Each row below holds a small network's activations on one record, seen along a few directions.
After each row come some of the record's fields: MATU, SEZI, NOGIB, TAREN, VUFE.
Not every record has every field; a missing one is written missing.
Other fields move the rows too, some of them a lot.
Strong random noise was added to every row along 4 fixed directions; ignore it. To show where, here is one row again and again, with new noise each time:
[-107 -290 -516  320  440  303  315   88   13  196 -162    3   42  -50
  -86 -143  188   20]
[ 172  135 -427  412  243 -229   73  362  -57 -223   37   -9   50 -100
  328  114   -6  185]
[-260  183  121  354  -29 -172   97 -319 -141  -68 -388  397  140  118
  -82  259  264 -224]
[ 265  493  -75  529  123 -586    2  275 -281 -437   42   51  -37  -44
  357  307  151   14]
[ 274  489  -19  641   43 -480  106  307 -172 -262  -32   12  -67   30
  278  235   71  -46]
[ 122  224 -123  606   80 -137  241  225  -10   28 -158   14  -29   70
   90   69   35  -73]

[ -29  468  321   60  -53 -390  -46 -142 -169 -177  -87 -108 -119  154
  -50  -98  186 -280]
MATU is vebam, SEZI is nivos, NOGIB is lem, TAREN is mibez, VUFE is kazom
[-271  236  393  248 -573  -23   49 -412  202  224 -539  401  222  275
 -146  382 -215 -122]
MATU is vebam, SEZI is ros, NOGIB is mimop, TAREN is mibez, VUFE is kipe
[  50 -168 -149 -157  228   41 -116  165 -123  -84  230 -104 -101 -131
   82 -110   18   -9]
MATU is zasob, SEZI is gekos, NOGIB is dotuz, TAREN is mibez, VUFE is missing
[ 169  269   92  557 -183  -36  356  322  -34  300  -15 -158 -285  161
   86  139 -211  -18]
MATU is vebam, SEZI is nivos, NOGIB is dotuz, TAREN is falur, VUFE is missing
[ 510  221  195   99  168 -442 -215  187 -163 -271  369  -71  -93 -104
   59   93  167  -24]
MATU is zasob, SEZI is ros, NOGIB is dotuz, TAREN is mibez, VUFE is kipe
[ 658  -22 -304  308  520 -207   25  577  -13  -92  363 -441 -254 -136
  105 -356   48  157]
MATU is zasob, SEZI is nivos, NOGIB is lem, TAREN is falur, VUFE is kipe
[-122  -84  -28   68  349  -13  143 -330 -238   33 -177  194  -34  -90
 -226   97  510 -103]
MATU is vebam, SEZI is nivos, NOGIB is mimop, TAREN is falur, VUFE is kipe
[ -35 -484 -380 -484  153  453  -49   83   93  -29  180 -120   62 -220
  103 -113   -3  320]
MATU is missing, SEZI is ros, NOGIB is lem, TAREN is mibez, VUFE is kazom
[-186 -331  176  -47 -423  257 -208 -223  383  216 -204  362  334  119
 -155   82 -242    4]
MATU is zasob, SEZI is ros, NOGIB is dotuz, TAREN is mibez, VUFE is missing
[-213 -311 -398 -400  168  427  237 -137 -161  148  -10 -126  -25 -151
 -107 -166  128   52]
MATU is missing, SEZI is ros, NOGIB is dotuz, TAREN is mibez, VUFE is kazom
[-103 -420   43 -297  251  211   -4 -246 -416   47  122  -36 -239  -82
 -257   -3  555  -86]
MATU is zasob, SEZI is ros, NOGIB is lem, TAREN is mibez, VUFE is missing
[ -91  -70 -431 -477  344  -98   47  -23 -404 -311  108 -187  -96 -188
  110   11  217   85]
MATU is missing, SEZI is ros, NOGIB is mimop, TAREN is mibez, VUFE is kazom
[-196 -328   22  -45  -92  535  160 -191  279  456 -186   36 -121   86
 -183 -322 -158 -119]
MATU is zasob, SEZI is gekos, NOGIB is dotuz, TAREN is falur, VUFE is kipe
[ -86  113  309  338 -508  147  175 -115  343  384 -294  113   11  132
 -165  152 -283  -56]
MATU is vebam, SEZI is ros, NOGIB is dotuz, TAREN is falur, VUFE is kipe
[ 352  201 -149  303  135 -242   33  412  121 -214  124 -212  -69  -29
  244 -146 -322  138]
MATU is missing, SEZI is gekos, NOGIB is mimop, TAREN is falur, VUFE is kipe
[-144   86   95  -45  126 -101  -67  -67 -175 -187   32   69   64  -37
  -78  -51   87 -155]
MATU is missing, SEZI is gekos, NOGIB is dotuz, TAREN is mibez, VUFE is missing
[ -57 -399 -335   28  381  272   91   67  -48  134   61   45   49  -41
  -94  177  209  215]
MATU is vebam, SEZI is ros, NOGIB is mimop, TAREN is mibez, VUFE is missing
[-265  132  168  -91  199 -294  -36 -421 -464 -404 -125  322   96 -110
 -148  201  538 -387]
MATU is missing, SEZI is gekos, NOGIB is dotuz, TAREN is mibez, VUFE is missing
[ 165 -235 -535 -254  705 -115  -83  155 -231 -491  429 -162   -9 -393
  287  -85  255  212]
MATU is missing, SEZI is gekos, NOGIB is dotuz, TAREN is falur, VUFE is kipe
[-531 -542  135 -164  -22  603  173 -422  122  466 -316  257  187  109
 -353 -120  140 -102]
MATU is missing, SEZI is gekos, NOGIB is lem, TAREN is mibez, VUFE is missing
[ 221  304  323  264 -153 -371 -125   73  113 -165  125  -35  -85   46
   65  260 -106   -8]
MATU is vebam, SEZI is ros, NOGIB is dotuz, TAREN is falur, VUFE is kipe
[  33  370  260  236 -111 -216  169 -134 -146 -115 -261   39   -5   23
  -30  -27   40 -311]
MATU is missing, SEZI is gekos, NOGIB is mimop, TAREN is falur, VUFE is kazom
[ -57 -119  345  391    2  120  188 -229   33  214 -145  187   43  132
 -459  141  237 -239]
MATU is missing, SEZI is ros, NOGIB is dotuz, TAREN is falur, VUFE is missing
[ -18 -339 -184 -352  155  229  -99  -18   24   77  167   32   14 -117
   41  107   57  233]
MATU is vebam, SEZI is ros, NOGIB is dotuz, TAREN is mibez, VUFE is kipe
[ 228  313  129 -255 -156 -530 -461  273  -18 -569  300   17   82 -124
  493  224 -270  332]
MATU is missing, SEZI is nivos, NOGIB is lem, TAREN is falur, VUFE is kazom
[ 241  345  108  587 -216 -211   66   83  169  -13 -170   96   69  135
   90  263 -185   46]
MATU is vebam, SEZI is ros, NOGIB is mimop, TAREN is falur, VUFE is kipe
[-250 -448 -437  -38    0  411  253   40  104  238 -153  175  224 -112
  -16  121  -36  392]
MATU is missing, SEZI is ros, NOGIB is mimop, TAREN is mibez, VUFE is missing
[ -71   88 -215  -46  103   18  144   -4  -87  123   18 -198  -36   -1
   16  -76  -35   11]
MATU is vebam, SEZI is ros, NOGIB is dotuz, TAREN is mibez, VUFE is kazom
[  75 -125 -182  507 -180  323  400  362  454  619 -102 -187   61  128
 -124  -98 -342   40]
MATU is vebam, SEZI is ros, NOGIB is dotuz, TAREN is mibez, VUFE is missing
[ -99 -486 -373  183  134  529  118   -1  226  340  -11   47  186  -82
 -217 -200  -79  164]
MATU is zasob, SEZI is ros, NOGIB is dotuz, TAREN is falur, VUFE is missing
[ 236  -74  -61 -236  425 -384 -429   -8 -268 -687  430  143  181 -404
  129  281  302  314]
MATU is missing, SEZI is ros, NOGIB is dotuz, TAREN is falur, VUFE is kipe
[ 188 -401 -539   -8  787  313  194  261   45  -49  141 -260  -54 -229
 -153 -521  255   -4]
MATU is missing, SEZI is gekos, NOGIB is mimop, TAREN is mibez, VUFE is kipe
[-383   72 -390  227 -354  -25  135  -43  290   63 -318  325  367   11
  309  197 -417  173]
MATU is vebam, SEZI is gekos, NOGIB is dotuz, TAREN is falur, VUFE is missing
[-169 -551 -124 -103  212  578  147 -187  245  496  -25 -116 -109   59
 -428 -422  -45  -24]
MATU is zasob, SEZI is ros, NOGIB is dotuz, TAREN is falur, VUFE is kipe
[-112  -19    0  272  149  163  313  -22 -198  263 -200  -92 -126   22
 -153  -39  248 -210]
MATU is vebam, SEZI is gekos, NOGIB is mimop, TAREN is mibez, VUFE is missing
[ 200  -34  -45  294  348  -80  148  102 -447 -109  207 -176 -254 -137
  -23  205  558   65]
MATU is vebam, SEZI is ros, NOGIB is mimop, TAREN is falur, VUFE is missing
[ -92   52  -70 -372   90 -302 -287 -221 -171 -314    2   28  128  -65
   32   19   88  -18]
MATU is zasob, SEZI is ros, NOGIB is mimop, TAREN is mibez, VUFE is kazom
[ 230  136  -57  252  522 -277  -66   37 -456 -407  292  -23  -87 -123
 -103  168  609 -130]
MATU is vebam, SEZI is ros, NOGIB is dotuz, TAREN is mibez, VUFE is missing
[ -32 -493 -133   60   58  483   83   33  232  411  -35  155  125   11
 -261  -82   62  121]
MATU is zasob, SEZI is ros, NOGIB is dotuz, TAREN is mibez, VUFE is missing

Here are new rows. What are their fields?
[ -72 -218  -78  119 -384  374   77   23  530  272 -189   26  161   27
  -66 -102 -589  140]
MATU is missing, SEZI is ros, NOGIB is dotuz, TAREN is falur, VUFE is kipe
[ -38  193 -147 -266 -619 -175 -366  286  437 -311 -108  187  347   34
  411  163 -797  443]
MATU is missing, SEZI is ros, NOGIB is mimop, TAREN is mibez, VUFE is kazom
[  77    7 -493   24    8  -67  -76  331   -4 -168  123   42  126 -134
  447   13 -333  297]
MATU is zasob, SEZI is gekos, NOGIB is dotuz, TAREN is mibez, VUFE is missing
[  -2  -41  297  416 -292   74   72   64  381  266 -246  217  269  230
 -256   62 -205   22]
MATU is missing, SEZI is ros, NOGIB is mimop, TAREN is mibez, VUFE is missing
[-231   40  123 -422  117 -269 -404 -654 -356 -402 -106  346  249  -13
 -211  115  325 -222]
MATU is zasob, SEZI is ros, NOGIB is dotuz, TAREN is mibez, VUFE is kazom
[ 271 -311    0   49  167  259  -61  220  256  309  197 -111  -42  -91
 -158 -191 -152  161]
MATU is zasob, SEZI is ros, NOGIB is dotuz, TAREN is falur, VUFE is kipe
[ 289  181  209   47  137 -314 -132   58 -254 -183  205  -20 -233 -132
   30   64  189  -35]
MATU is zasob, SEZI is nivos, NOGIB is dotuz, TAREN is falur, VUFE is kipe
[-328 -144  -43 -245 -201  166  -40 -183 -110    8  -64  230  103   23
  -22  202 -119  156]
MATU is missing, SEZI is ros, NOGIB is dotuz, TAREN is mibez, VUFE is missing
[ -69    7 -560  327   31   59  252  370  196   48   -9 -150   -7  -89
  275  -38 -313  157]
MATU is vebam, SEZI is gekos, NOGIB is dotuz, TAREN is falur, VUFE is missing
[  51  -69  -60 -284  198  281  237  169 -254  162  129 -560 -422  -12
 -183 -421  126 -126]
MATU is missing, SEZI is ros, NOGIB is lem, TAREN is mibez, VUFE is kazom
[-334 -203  -43   19  -99  401  234 -100  162  455 -175    2   80  133
 -111 -161 -108 -131]
MATU is vebam, SEZI is gekos, NOGIB is dotuz, TAREN is mibez, VUFE is missing
[-115  183   14 -375   48 -229 -217 -215 -318 -310   54   92    1 -209
  101  -77  183 -115]
MATU is zasob, SEZI is gekos, NOGIB is dotuz, TAREN is mibez, VUFE is kazom
[-636   43  371 -408 -226 -167 -369 -690 -164 -327 -320  432  289   61
 -111  169  218 -335]
MATU is vebam, SEZI is gekos, NOGIB is lem, TAREN is mibez, VUFE is missing
[-231  145  171 -254 -326 -307 -500 -328  268 -347 -152  517  476  -46
  151   92 -260  -16]
MATU is zasob, SEZI is gekos, NOGIB is dotuz, TAREN is mibez, VUFE is kipe
[ -20  218  184  247 -166 -132  -83  -22  402  -27 -218  145  323   64
  -93 -144 -367 -194]
MATU is missing, SEZI is gekos, NOGIB is dotuz, TAREN is mibez, VUFE is kipe
[ -36   51 -143  130 -123  -98   42  122   54   70   22   20   63    2
    5  -69 -108   85]
MATU is zasob, SEZI is ros, NOGIB is dotuz, TAREN is mibez, VUFE is missing
[-125   99 -138  -86 -133  164  105   -7  153   87 -102 -135   26   11
  -78 -132  -65 -182]
MATU is vebam, SEZI is ros, NOGIB is dotuz, TAREN is mibez, VUFE is kazom
[  54   -6 -119  -77  306  272  204  180 -192  185  152 -289 -281 -141
    8 -176  186  -49]
MATU is vebam, SEZI is gekos, NOGIB is dotuz, TAREN is mibez, VUFE is kazom
[-128  -36  211  122   39  -82    8 -303   10   -3 -203  245  174   61
 -205  138  107   57]
MATU is missing, SEZI is ros, NOGIB is mimop, TAREN is falur, VUFE is kipe
